These are the activations of a small neural network, seen along a few directions. Each row is one input.
Each table varies a few parts of the input and shows all the possible inputs, shuffled.
Descriptions start from the smaller parts, as in this example, which fits no table here: line(6) and (point or ring(9) or (values(3) and ring(5))).
Shared parts are said once, and a part with two or three values counts as separate values.

Other details of the inputs vary at random and push rows far along two fixed directions, the same in every table; ignore that.

Table:
x1: [-6  5  6  6  6  8 -9 -1  0  9  9  5]
x2: [  5 -13 -11   4 -13  -2   0   2   1   0 -12  -5]
x3: [-12   5  14   0   4   7  -3   4   6   5  -3   0]
x4: [-14   1   6   0   6   6  -7  -1  10   2   3  -1]
x5: [-8  6  5 -1 11  0 -7 -3 -5 -1 11  8]
x6: [ 9 -9 -8 -4 -8 -8  4 -2  1 -8 -5 -4]
x7: [-10   0   1   4   5  11  -7  -4   7   5  10   4]
x8: [ 13  -4 -10  -2  -6  -9   3  -2 -10  -2  -1   1]
x9: [ 10  -6 -16   1 -10  -4  -3   2  -7   5  -9   3]
x10: [  4 -12 -12   2 -13  -3   0   0   1   1 -13  -5]
x11: [  8 -14 -17   5 -12   1   1   0  -3   2  -5  -1]
x12: [-6  4  8  4  8  1 -6 -2 -5  0 13  7]
x13: [  7 -13 -18   3 -12   1   0  -2  -2   3  -6  -1]
x14: [-9  6  3  0  9  6 -9 -1  0  8  7  6]
x15: [-7  9 11  6  5  8 -8  4  0  4  2  1]
x16: [ 12   1  -7  -7  -4 -10   3   4  -9  -7  -8  -2]
x17: [  3  -8  -7  -4 -10  -5   3   8  -4   2 -21  -4]
x18: [-12   5  17   0   5   1   0   1  -1  -2   0   1]
x19: [-7  9 13  4  7  2 -5  2 -5 -5  6  4]
x20: [ 14  -4 -11  -3  -6  -9   2  -1  -8  -3  -1   3]
x21: [-14  12   1  13  12   5  11  -1   9   4  -2  10]
x22: [-8 10 10  4  5  8 -8  1  1  5  1  1]
x23: [-12   5  16  -1   6   1  -1   2   1  -4   1   3]
x24: [-7 11 12  1  7  1 -6  1 -3 -5  5  6]
x25: [-14   0   8  -2   9   0  -5  -3   5  -7   6   2]
x26: [-12   4  15   3   3   8  -3   5   4   6  -2  -2]
x27: [  4  -8  -5  -1 -13  -3   4   6  -4   3 -20  -5]
x28: [-8 10 12  2  7  2 -5 -1 -4 -4  5  4]
x29: [  9 -10 -15  -5  -5  -6   4  -3  -4  -6   1   0]
x30: [  9 -10  -7  -1  -8  -8   5   0  -1  -8  -4  -6]
x31: [  7  -5  -2  -9  -5 -10   8   6  -5  -6 -12  -4]
x32: [-10   0   3   3   7   5  -5  -6   2  -4  14   7]
x33: [  9  -6   1  -3  -8  -8   9   6  -6  -5 -10  -6]
x34: [ 11 -11 -13   1  -7  -4   5  -3  -5  -5   3  -1]
x35: [-8 11  9  3  5  7 -8  3  2  4  1  3]
x36: [ 10  -7 -15   2 -11  -4  -2   0  -8   6  -9   2]
x37: [-9 10  8  0  8  6 -8  3  1  4  0  2]
x38: [-12   0   0   1   7  10  -7  -3   6   5   9   3]
x39: [ 60  25  17 -41  18  -3  40 -16  43   7  47 -49]
x40: [ 10 -10 -14  -1  -8  -5   5  -5  -5  -5   1  -1]
x41: [  5 -11 -13   1 -13  -3  -1   1   3   0 -13  -3]
x42: [-13  12   3  12  14  -1  13  -2   3  -5   2  12]
Each input here is: values(2) and (point or (line(4) and ring(5))).
Changing only the values(2) part turns x18 into x27. The same change can be made to x23. Which row results? -> x3
Changing only the values(2) part turns x29 into x38. The same change can be made to x20. Which row results? -> x9
Which other rows does x22 become when the line(4) part takes its other values? List them by row number. -> x15, x35, x37
Which other rows does x6 become when the values(2) part takes its other values? List them by row number. -> x41
Which other rows does x5 become when the ring(5) part takes its other values? List them by row number. -> x16, x25, x29, x31
Which other rows does x8 become when the ring(5) part takes its other values? List them by row number. -> x18, x28, x39, x40

Table:
x43: [-7 10 14 -1  9  5 -6  1  2  1  8  0]
x44: [ 16  -5  -9  -4 -12  -4   9   4   0   4 -14  -9]
x45: [ 16  -8 -11  -7 -10  -8   6   2  -2   0  -9  -8]
x46: [ 16  -5 -11  -4  -9  -8  11   4   0   1 -12  -7]
x47: [-8  7 14  0  7  9 -6  1  7  5  7 -3]
x48: [ 18  -3  -8  -5  -9 -10  12   3  -6  -3 -10  -5]
x49: [-8  0 -1  3 10  9 -7 -9  6  5 21  6]
x50: [ 16  -9 -10  -5 -13  -5   5   1   1   2  -9 -10]
x51: [-9 11 12  2 11  4 -1  0  6  1  5  2]
x52: [-11   6  12  -1  10   6  -1  -1   6   1   7   1]
x53: [ 16  -5 -11  -2 -11  -5  10   4   3   2 -13  -9]
x54: [ -7   2   0   5  11   6  -5 -10   2  -1  23   8]
x55: [-10   8  13   0  10   3   0  -2   2  -4   9   3]
x56: [ 17  -2  -9  -6  -9  -8   9   3  -4  -1 -12  -6]
x57: [ -7   3  -1   3  10   7  -8 -10   4   1  21   7]
x58: [-8  7 14  0  9  2 -3 -3  2 -2 11  2]
x59: [-10   9  12  -1  10   4  -2  -1   4  -2   8   1]
x60: [-8  8 14 -1  9  7 -5  1  4  4  8  0]
x61: [ 19  -4  -8  -6  -9 -10   8   4  -7  -4  -7  -6]
x62: [ 15  -7 -11  -5 -11  -4   9   2   1   0 -10  -9]
x63: [ 17  -3 -10  -3  -8 -11  13   3  -4  -4 -10  -5]
x64: [-54 -29 -17  36 -22  -4 -39  12 -41 -15 -47  43]
x65: [ -8   0  -1   5   8  12  -8 -10   8   6  20   3]
x66: [-10   9  14  -1   9   6  -1   1   5   5   5   1]
What is each input in this table made of? -> line(4) and (point or ring(5))
Changing only the line(4) part turns x64 into x45. The same change can be made to x51. Which row results? -> x46
Which other rows does x44 become when the ring(5) part takes its other values? List them by row number. -> x47, x50, x53, x62
